A small network was shown many inputs. Here are its activations along a few directions, one row for each input.
Each table varies a few parts of the input and shows all the possible inputs, shuffled.
A made-up example of a description, with smaller parts first: values(2) and (point or line(9) or (line(4) and ring(8))).
Shared parts are said once, and a part with two or three values counts as separate values.
(in the rows, 128 means zero)

Other details of the inputs shift rows strongly along two fixed directions, in all tables alike. That doesn't count.

A family of inputs:
r1: [130  67 206  93 186 199 112 188  70  92 138  90  75 110]
r2: [129 134 166 163 127 101 126 137 111 139 134 124 139 134]
r3: [122 147 137  74 118 131 138 125 117 123 157 151  98 109]
r4: [132 118 133 172 139 123 116 135 143 115 111 121 143 141]
r5: [139 123 136 164 136 123 126 131 126 151 121  98 138 143]
r6: [118 117 158  26 146 189 131 144  90  92 170 155  55  89]
r7: [133 136 171 165 124 103 122 139 118 133 134 126 135 133]
r8: [128 130 159 165 121 105 135 137 109 148 136 109 137 127]
r9: [128  69 209  98 189 202 106 182  70  92 141 101  75 111]
r10: [130 134 166 161 123 106 136 134 109 143 129 114 142 131]
r11: [136 133 160 163 138 111 113 133 124 140 128 121 139 140]
r12: [131 116 127 168 136 127 132 132 133 125 107 111 151 140]
r13: [135 117 127 167 133 127 132 136 137 123 105 107 150 139]
r14: [124 114 122 170 127 116 124 149 143 106  97 117 146 134]
r15: [136 127 148 162 132 112 129 135 117 154 128 102 138 133]
r16: [125 110 116 172 119 124 136 152 142 118 100 106 147 128]
r17: [127 114 121 169 121 123 134 148 141 110  93 109 151 132]
r18: [122 131  96  79 132 151 132 121 143 105 134 148 107 116]
r19: [122  69 156  11 183 246 130 165  74  89 157 108  35  90]
r20: [132 173  81  85 108 118 140  84 153 152 138 151 128 131]
r21: [127 175  94  85 108 109 143  86 139 158 146 160 128 123]
r22: [142  80 140 147  98 106  96 128 111 132 125 118 167 145]
r23: [125 173  87  90 116 118 123  82 155 146 147 170 123 134]
r24: [112 156  63  94 102 114 140 103 164 114 122 170 128 119]
r25: [133 134 166 160 119 105 137 137 113 142 128 110 141 130]
r26: [124 113 121 170 125 124 134 145 137 112  95 113 152 133]
r27: [129 144 122  70 127 143 139 116 120 135 145 138 105 113]
r28: [114 152  56  96  95 122 151 107 163 126 125 159 129 113]
r29: [130 131 159 164 118 104 136 139 113 146 135 104 136 125]
r30: [137 128 144 161 142 119 114 131 129 139 121 110 142 149]
r31: [123 175  95  86 112 104 133  89 142 153 151 168 126 125]
r32: [122 113 126 175 132 118 119 142 142 104  99 127 143 136]
r33: [132 126 144 163 145 119 113 128 126 143 123 115 143 149]
r34: [124 127  89  82 124 157 145 122 141 118 136 136 106 110]
r35: [136 126 142 161 141 125 124 125 123 146 117 106 145 148]
r36: [137 130 148 165 142 121 108 128 133 137 122 116 139 149]
r37: [117 159  65  96 100 114 134 102 172 109 121 173 124 119]
r38: [131 122  81  72  74 104 112  83 131 141 149 172 149 131]
r39: [121 126  89  84 128 157 145 119 137 120 136 141 107 113]
r40: [128 117 133 173 142 124 115 132 140 117 112 125 144 142]
r41: [133 126 147 163 135 113 128 132 113 156 129 107 139 134]
r42: [118 160  69  93 112 118 137  91 162 128 134 169 130 126]
Each input here is: values(2) and (point or (line(4) and line(5))).
Question: The inputs of r14 and r24 match in every part but the values(2) part. If r18 is changed in the same way as r14 into r24, which row does it become?
Answer: r42
Question: Change only the values(2) part in r10. List by row number the other rows that result.
Answer: r25
Question: Change only the line(4) part in r18. List by row number the other rows that result.
Answer: r4, r13, r34

A family of inputs:
r43: [128 141 129 139 123 112 131 123 131 138 130 131 135 130]
r44: [127 112 137 124 137 145 127 142 122 112 123 121 120 124]
r45: [127 105 129 124 136 147 125 142 123 111 119 119 123 125]
r46: [129 133 135 134 129 123 130 127 125 134 131 127 129 129]
r47: [126 105 130 125 134 146 126 143 124 109 120 121 122 123]
r48: [120 162  83  37 114 144 141  93 139 131 158 171  95 108]
r49: [129 135 117 141 122 116 129 121 139 131 120 130 141 134]
r50: [127 136 119 146 120 113 129 124 139 130 120 131 141 133]
r51: [128 121 143 124 145 147 130 141 119 121 128 116 113 123]
r52: [126 131 109 148 114 111 129 123 143 128 117 133 146 133]
r53: [128 108 137 119 143 152 123 142 120 112 125 120 117 125]
r54: [128 142 126 139 128 120 134 125 135 135 127 128 131 129]
r55: [130 143 126 142 122 110 130 118 133 143 128 129 139 135]
r56: [132 110 151 117 136 141 118 136 108 127 137 121 119 127]
r57: [130 135 133 135 116 108 125 120 125 140 134 132 138 132]
r58: [131 109 152 112 136 144 121 139 106 123 137 120 116 124]
r59: [129 131 133 135 138 132 129 130 128 131 127 122 124 130]
r60: [131 128 138 129 121 119 124 125 120 135 135 129 132 130]
r61: [129 129 108 147 119 114 125 120 143 131 118 131 147 137]
r62: [127 144 125 143 127 115 134 125 136 136 126 129 133 130]
Question: What do these inputs look like to the network?
Answer: line(4) and line(5)
Question: The inputs of r59 and r53 match in every part but the line(5) part. If r54 is changed in the same way as r59 into r53, which row does it become?
Answer: r44
Question: Start at r61 and move only the line(4) part, one step at a time. The first step leads to r45. Which rows follow, in order?
Answer: r47, r52
